A small network was shown many inputs. Here are its activations along a few directions, one row for each input.
Each table varies a few parts of the input and shows all the possible inputs, shuffled.
A made-up example of a description, with smaller parts first: one of 6 places along a line, together with either a single point or one of 11 places around a ring or (one of 2 separate values, together with one of 8 places around a ring).
Shared parts are said once, and a part with two or three values counts as separate values.

Other details of the inputs vary at random and push rows far along two fixed directions, the same in every table; ignore that.

Table:
x1: [ 0.00  0.15  2.33 -1.65 -3.90 -0.93  2.47  1.95  0.75 -1.60 -1.63 -0.85]
x2: [-1.13 -0.28 -1.71  1.41  2.52  2.21  1.01 -0.52 -0.72  0.62  1.26  1.89]
x3: [-0.32 -1.78 -2.29  0.66  3.07  0.27 -0.85 -1.40  1.13  1.33 -1.23 -0.97]
x4: [-0.43 -1.71  0.14  1.90  1.98  1.59  0.06 -0.54  0.71  1.09  1.66  1.14]
x5: [-0.15  0.38  1.08  1.72  2.67 -1.09  1.19 -2.39  0.32  1.32  1.25 -1.07]
x6: [ 1.07  0.94  2.28 -1.58 -2.84 -2.36  3.46  1.91 -0.69 -1.21 -0.79 -2.41]
x7: [-1.13 -0.67  1.12  1.68  1.79  0.51  0.49 -2.51  1.85  0.61  0.62  0.33]
x8: [-2.63  0.54 -1.26  0.65  2.39  2.46  0.67  0.63 -0.89 -0.08  2.15  0.52]
x9: [ 0.38 -0.51 -3.19  0.21  2.49 -0.16 -2.33 -1.14  1.95  0.36  0.14 -1.09]
x10: [ 2.40 -0.21  2.27 -2.43 -2.41 -2.84  2.72  0.25 -1.54 -2.05 -0.90 -0.89]
x11: [-0.44  0.58  0.21  1.56  1.47  0.04 -1.01 -1.97  2.60 -0.72  1.66  0.20]
x12: [-0.50 -1.98 -1.74 -0.90  3.34 -0.15 -2.23 -1.60  0.15  0.25 -0.59 -0.54]
x13: [-3.29  6.86  1.42  2.39 -6.57  0.60 -9.79  2.09 -4.27  8.73 -4.22  0.74]
x14: [-1.69 -0.80 -1.63 -0.10  3.07  0.59 -1.34 -0.11  1.00  0.84 -0.44 -2.18]
x15: [-1.40 -1.11  1.40  0.36  1.84  0.03 -0.82 -2.94  0.64 -0.79  1.31  0.47]
x16: [-0.70 -2.08  0.44  0.63  1.95  1.24 -1.35 -1.02 -0.60 -0.27  2.29  1.19]
x17: [ 1.30 -0.39 -0.39 -2.68 -2.97  0.56  2.03  2.21 -2.75 -2.24 -1.26  2.06]
x18: [ 3.40  1.38  1.02 -1.14 -2.83 -2.74  2.62  1.09  0.40 -2.12 -0.50 -1.33]
x19: [ 3.00 -0.42  0.07 -1.17 -3.82 -0.14  1.09  2.88  0.70 -1.78 -0.12  0.98]
x20: [ 2.25  1.13 -1.56 -1.53 -3.24  0.29  1.95  3.14 -0.75 -2.29 -0.66  1.82]
Each input here is: one of 4 separate values, together with either a single point or one of 4 places along a line.
Question: The inputs of x19 and x4 match in every part but the choice among 4 separate values. If x20 is changed in the same way as x19 into x4, which row does it become?
Answer: x2
Question: List by row number the other rows that have the choice among 4 separate values in common with x13.
Answer: x1, x6, x8, x14
Question: A walk changes only the place on the line of 4. It starts at x17 and steps to x16. List the rest of the walk in order.
Answer: x15, x10
Question: Change only the choice among 4 separate values in x9. List by row number the other rows that result.
Answer: x3, x12, x14
